Each row below holds a small network's activations on one input, seen along a few directions.
In each table, some parts of the input vary, and every possible input appears once, in random order.
A made-up example of a description, with smaller parts first: one of 8 places around a ring, together with either a single point or (one of 2 separate values, together with one of 4 places along a line) or one of 11 places around a ring.
Shared parts are said once, and a part with two or three values counts as separate values.

Rows:
x1:  19 -17 -15 -25  -3  27  -7  37  19  10   0  20  32
x2:  13  -4  20 -16  32 -17  -3  31 -12 -46 -11 -23 -36
x3:   2  -2  25   0  37 -30  -7   2  17 -25 -22 -17 -50
x4:   5  14 -18  11 -30   6 -35  -2  34  30   6  -2  19
x5:   6  30  -9   3 -32  23  30  -6  -3  20  10   5  25
x6:  20 -16  38  -4  24 -22  24  -7 -48 -15 -13 -30 -50
x7:   9 -22 -17 -35   5  18  29  14  -3   7   9  48  11
x8:  11 -38  35  -3  29 -16  28  11 -52 -11 -23 -38 -24
x9: -10 -16  48  23  22 -21 -17 -22 -31 -11 -23 -33 -41
x10:   8  -7  17  16  21 -41  55  28 -24 -21  -7 -34 -18
x11:   6  11  20  19  15 -37  41  10 -18 -27 -16 -34 -27
x12: -22   3 -29 -12 -22  16   9  -6 -23  14   5  29  26
x13:  24   2 -15  -3 -20  23   5  38  13  28  10   0  37
x14:  -6   5  38   8  37 -24 -16   5  14 -29 -23 -14 -46
x15:   8   9 -22  -6 -19  20  38   3  -4  22  21  -6  49
x16: -29   9 -14   0 -12   6  10 -38   3  21  23  34   4
x17: -36  -2 -25  -4 -20   4  -2 -34   2  23   6  26  18
x18:  12   4 -12  -6  -4  17 -33  -7  44  11   0  25   6
x19:  15 -18  13  -8  50 -15   6  45 -15 -37 -17 -24 -18
x20:  19  -3  -5 -28 -20  33 -10  23  21  -2   8  20   8
x21: -17  27 -23  22 -26   7 -19 -31  10  22  20  -5  32
x22: -19   1  19  40   0 -43   5   0 -10 -21 -12 -39 -33
x23: -10  -6 -18 -19   0   7 -12 -26  20   9  -3  46   0
x24:  20  16 -17  -7 -32  15 -13  21  14  23   6  -2  26
x25: -19 -13 -19 -14 -17  23  33  12 -25  16  14  30  32
x26:   2 -17  23  21  34 -29 -25 -27 -35 -14 -21 -38 -34
x27:   9  25  -2  11 -21  19 -33 -12  38  13  18  -4  26
x28: -11  22 -20  17 -33  14  -4 -27  11  19  25  -6  23
x29: -16  12  25  42  17 -37  -2 -12  -5 -32  -8 -41 -19
x30:   6  -4 -11 -29  -8  25   9   3  -5  -4   5  49  -2
x31:   5   5 -12  -7   0  20 -49 -10  42   0  11  17  17
x32: -24  -8 -19  -8  -6  11 -35 -16  12   7   0  44   5
- Changing only one part turns x29 into x22. The same change can be made to x32. Which row results? => x23
- Describe the family of inputs behind these rows. => one of 4 places along a line, together with either one of 3 separate values or one of 5 places around a ring
- Which other rows does x24 become when the place on the ring of 5 takes its other values? List them by row number. => x5, x12, x20, x30
- Which other rows does x10 become when the choice among 3 separate values takes its other values? List them by row number. => x8, x19

Rows:
x33:   5  15 -12   2 -13   0  26  14  -1   7   7  -2  19
x34:  -6  20  -7  12 -16  -6  -7  -7  26   8   5  -2   3
x35:  16 -11   6 -19  10  15  -8  -3   7   6   1  18   0
x36:  14 -11  28  -2  36 -27  -2  19 -15 -32 -27 -23 -45
x37:  -6   8   5   9  -9   9 -16 -27   5  16   6   7  -2
x38:  -7   0  26  24  25 -39  -9 -14 -13 -19 -17 -40 -34
x39:  24  -6   2 -16  -3  16 -13  12  15   1   5   1   5
x40:   0 -13  -9 -21  12  12  -9   1   3 -10   4  26  -7
x41:  15   8  -3 -12   5   7  -1  17  26  -7  -1   9   8
x42:  -2 -15  27  16  23 -29  28   9 -37 -22 -14 -40 -23
x43:  -4  -6  -9 -13  13   7  -9  17  15  -7  -7  18  10
x44: -12  -6 -12 -11 -10   7  19  -6 -21   1   6  12   8
x45: -13   0 -13   2  -8   1  18  14 -12   6   0   8  22
x46:   4  -4   0  -7  -9  13  20  -9 -17  18   4   4  13
x47:  13   1  -8   1 -18  13  15   8 -11  14  10 -12  18
x48:   1  10   0  11 -20   6 -20 -11  13  14  13 -10   3
x49: -21   5 -11  15 -10  -6 -15  -9  15   5  -4  10   7
x50: -20   4 -10   7  -7   3 -17 -25   1   0   8  16  -7
- Changing only one part turns x50 into x44. The same change can be made to x34. Which row results? => x33
- Describe the family of inputs behind these rows. => one of 3 separate values, together with either a single point or one of 5 places around a ring
- Which other rows agree with x43 in the choice among 3 separate values? List them by row number. => x35, x36, x39, x40, x41
- Which other rows does x42 become when the choice among 3 separate values takes its other values? List them by row number. => x36, x38

Rows:
x51: -24  12   3  25  -7 -14 -15 -23  -4  -1   2 -12 -17
x52:  13  -1 -11 -13   2   9  25  24  -3  -7   3   2  13
x53:  24 -17  16 -25  39   3 -33  20  25 -28 -12  17 -30
x54:  11  -3  -6 -21  -1   6  24  23  -3  -3  -1   5  13
x55:   9  -9  -4 -16   7   9  25  23  -8   0   1  11  12
x56: -11 -11   9   8  19 -25  11   5 -21 -18 -17 -14 -14
x57:  -3   0 -17  -4 -21  17 -10 -15   1  19  14  16  14
x58:   9  -9  18   5   7 -14  12   7 -13 -11  -6 -27 -14
x59: -11  16   7  20  -3 -13  -7 -33   2   6   2 -10 -15
x60:  10   2   6  -9  18   5 -59  -9  47 -12  -2  23 -23
x61:  -5  -4  13   6  13 -17  10   5 -26 -15  -8 -20 -21
x62: -30   4  -1  27  -1 -22 -14 -23   1  -3  -7  -7 -11
x63:  -6   6 -12   1 -13  11  -2  -2  12  16  12  19  18
x64:  -5  14 -15  -4 -23   8  -4  -5  18  13   9  13  20
x65:  12 -16  -8 -20  -1  15  17  13 -20   2   3   8   8
x66:  11  -5  14   7  13 -14   7  18 -13  -6 -12 -28  -4
x67: -10   0 -10  -3 -13  19  -9 -16   6  15  12  16  21
x68:  -9   8   8  24 -14 -11 -12 -20   8   5   4 -19 -11
x69:  -6  11   5  23  -8 -10 -18  -9  10  11  -1 -21   1
x70:   7   0  17   1  16 -17  17  -5 -19  -8  -8 -18 -18
x71:  -3   9 -11   1 -19  15  -4  -7   9  17   4  18  16
x72:   5 -16  -1 -20   7  16  18  12 -15  -2   1   8  14
x73:  -2  16 -20   3 -19  11  -3  -4  17  10  14  10  20
x74:  12  -7  -2 -15   2  13  23  20 -12   1  -7   9  10
- Changing only one part turns x54 into x64. The same change can be made to x74. Which row results? => x71
- Describe the family of inputs behind these rows. => one of 2 separate values, together with either a single point or one of 5 places along a line or one of 6 places along a line
- Which other rows does x70 become when the choice among 2 separate values takes its other values? List them by row number. => x59

Rows:
x75: -13  10 -17  -2 -36  29 -33 -27  39  24  20  26  24
x76:  -7  -1  19  12  25 -23 -34 -15  -5  -7 -13 -11 -43
x77: -18  -9  19  33  19 -31 -11 -26 -21   2 -22 -27 -23
x78:  -1  13 -28   6 -32  29 -42 -20  32  25  27  26  24
x79: -10  12 -19   9 -31  24 -24 -21  42  29  23  28  29
x80:  25  -6 -29 -27 -16  46  -5  19   9  16  20  32  40
x81:  -8  23 -16  13 -48  20   2 -45   4  43  30  10  22
x82:  13  -9 -19 -35 -21  46   3  13  16  15  13  33  39
x83:  26  -9  14 -19  27  -8   8  34 -12 -22  -7 -23 -18
x84:  15  -6 -22 -23 -16  41  14  19  18  20  16  33  45
x85:  21 -18   7 -22  27 -13  12  27 -11 -26  -3  -9 -31
x86: -23  13 -21   2 -32  15 -25 -20  36  34  18  28  29
x87: -12  12  17  35   3 -35 -12  -2 -16  -3 -11 -38 -23
x88:   5   8 -31 -26 -19  36  21  13  12  13   7  43  42
x89:   1 -21  13  10  12 -16  37  26 -33 -20 -14 -23 -13
x90:  19   0  16  -5  19 -18  27  37 -24 -12 -17 -32  -6
x91:   8   0  15   6  21 -15  32  33 -31 -22  -5 -29  -5
x92: -21  26 -31   9 -29  11 -20 -22  34  25  15  41  24
x93:   2  -6 -25 -31 -16  31  13  21  13  25  12  35  44
x94:   2   8 -34 -24 -15  26  17  18  12  16  10  47  39
x95:   1   7  23  19   5 -20 -22  -6  13 -19 -12 -27 -44
x96: -15  -9  20  13  24 -28 -22 -34  -5 -19 -12 -11 -28
x97: -22  -5  19  42   3 -33  -2 -15 -11  -9 -15 -33 -24
x98:  17 -19  17 -23  35  -7  14  18 -20 -20 -20  -1 -27
x99:  27  -7  15 -10  23 -19  24  29  -9 -25 -10 -28  -8
x100:  -3 -16  15 -16  30  -8  19  12 -40 -29 -11 -12 -14
x101:  -9  19  15  25  10 -34 -11  -7   2 -13  -8 -45 -20
x102:  13 -25  18 -17  29 -10  16  14 -34 -21 -19   4 -19
x103: -23   0  33  25  21 -19 -16 -28 -16 -15 -10 -14 -27
x104:  -2 -23   7  -2  22 -14  35  10 -36 -24 -20 -21 -17
x105:  -1   0  22  16  17 -25 -19 -16  15 -18  -8 -15 -44
x106:  15   4 -17 -19 -32  36  39  -6 -20  35  24  17  39
x107:  -2  11  10  18   1 -35 -16  -6  11 -21 -10 -41 -32
x108: -20  27 -27   7 -34  21 -17 -27  34  22  13  37  28
- Changing only one part turns x91 into x87. The same change can be made to x90. Which row results? => x101
- Describe the family of inputs behind these rows. => one of 2 separate values, together with either a single point or one of 6 places along a line or one of 10 places around a ring
- Which other rows does x88 become when the place on the line of 6 takes its other values? List them by row number. => x80, x82, x84, x93, x94

Rows:
x109:   5 -11   8   1  22 -23   8  26 -20 -27 -18 -26 -20
x110: -13  11 -24  10 -29  16  19   3   2  32  13  11  56
x111:  -4  -1  22  11  19 -27  -2 -25  -7 -14  -5 -22 -27
x112:   3  -4  19  -1  32 -19  11  21 -20 -21 -20 -12 -22
x113:   4  -5  14  -6  33 -27  20  10  -9 -30 -13 -13 -22
x114:  -2  -7  21  23  13 -19 -12 -12 -19  -5 -11 -22 -30
x115:  -5  -6  16  18   9 -22 -12 -12 -18 -10 -10 -34 -26
x116: -16  25 -27  18 -35  14   4  -7  17  22  21   7  39
x117: -13  28 -28  12 -33  13 -14 -14  31  19  25  15  16
x118:   1  -7  16  -3  30 -21  19  14 -12 -28 -19 -10 -24
x119:  -8  25 -22   0 -30  12 -30 -15  40  16  15  30  11
x120:   7  -2 -20 -26 -28  34  27  -4 -17  20  19  29  25
x121:   7 -11  14   5  26 -20   9  24 -20 -22 -19 -13 -23
x122:  -8  -3  24  15  17 -20  -3 -22 -11 -11 -10 -18 -30
x123:  -7   0  26  17  19 -18 -11 -16 -19  -5 -11 -20 -28
x124:  -5  11 -22 -13 -20  23 -33 -12  44  17   3  41  16
x125:  -8 -13  23  19   4 -23  -8 -10 -13 -11  -8 -37 -22
x126:  56  12  16 -11  -3  12   3  33  30   9   4 -26  11
x127:   1 -18  16   1  17 -25  13  26 -15 -28 -16 -29 -16
x128:   9  -8 -23 -30 -14  45   3  -4  -5  11  26  38  27
x129:  -2   3 -21 -10 -34  19  33  -3 -11  32   9  20  33
x130:  -5  -6 -22 -21 -10  34 -28  -3  37  17   7  48  29
x131:   3 -14 -24 -29  -6  40 -16   2  18  16  18  46  29
- Describe the family of inputs behind these rows. => either a single point or one of 10 places around a ring or (one of 2 separate values, together with one of 6 places along a line)
- Start at x110 and move only the place on the ring of 10, one step at a time. The first step leads to x116. Which rows follow, in order? => x117, x119, x124, x130, x131, x128, x120, x129

Rows:
x132:   5 -11  -3 -11   6  -4  45  28 -30  -9  -5  -7  12
x133:  -5  -6 -10 -20  10  15 -32  -7  24  -7  -1  39  -8
x134:  12  14 -15   1 -25  13  16  19  12  18  11  -2  32
x135: -11  26   0  33 -21 -16 -11 -17  18  12   6 -23   2
x136:  19  -8   1 -14  -7  17  25   7 -24  10   8  -4  13
x137:  23 -13  19 -17  20   7 -18   2   7 -10  -5   0 -21
x138:  16  10   1  -4   3   2 -29  13  42  -3  -3   1  -2
x139: -19   0  12  24  10 -31  14  -4 -25 -13 -14 -26 -18
x140:   9 -14  13 -12  36 -14  -1  24  -1 -29 -19  -3 -21
x141: -33   4 -11  16 -13  -1 -18 -36  -1   9   8  13  -1
x142: -10  -3 -23 -16 -15  25  13  -4  -4  16  12  34  29
x143:  -5   0  16  19  -4 -12  -4 -27 -18   6   1 -23 -17
- Describe the family of inputs behind these rows. => one of 3 separate values, together with one of 4 places along a line
- Changing only the choice among 3 separate values turns x143 into x137. The same change can be made to x141. Which row results? => x133

Rows:
x144:  -9  -4  10   9  19 -20  -6   1 -14 -26  -9 -13 -30
x145:   4   2  19  10  11 -21  17 -10 -24 -11  -6 -28 -27
x146:   4   3  15  23   3 -24  10  11 -18  -7  -8 -44 -12
x147: -10   8 -26  -6 -16  19 -13  -6  13   8  17  29  16
x148:   2  14 -14  -5 -26  19   9 -17   4  22  20  17  18
x149:  -4 -14  16   4  14 -17 -15  -7  -6 -19 -11 -17 -28
x150:  -5  -2 -20 -10 -22  22 -22 -13  21  14  15  25  16
x151:   2  10 -14  -9 -13  18 -21  -3  29  15   1  31  10
x152:   8  10 -10  -9  -6  20 -23  -5  40  10  12  20  17
x153:  -8 -14  21  14  20 -19   3  -9 -29  -8 -14 -20 -17
x154: -11  -1 -13  -1 -16  24  -3 -15  -1  26  11  22  26
x155:   9  -2  27   6  31 -22 -16   3  11 -21 -12 -23 -28
x156:   4  -2  22   6  25 -24 -13   4   1 -17 -23 -12 -36
x157:  24 -25  16 -21  33  -6  32  39 -27 -25 -16 -12 -12
x158: -17  12 -22   4 -26  10  14  -7   9  20  12  19  33
x159: -15   1  11  18  11 -31  21  -1 -19 -13 -13 -26 -10
x160:   2  14 -18   9 -35  17   2   4  11  25  16   1  31
x161:  21 -10 -19 -40  -6  34  23  31  -1   6   8  31  34
- Describe the family of inputs behind these rows. => one of 2 separate values, together with either a single point or one of 8 places along a line
- Changing only the choice among 2 separate values turns x149 into x150. The same change can be made to x153. Which row results? => x154
- Which other rows does x146 become when the choice among 2 separate values takes its other values? List them by row number. => x160
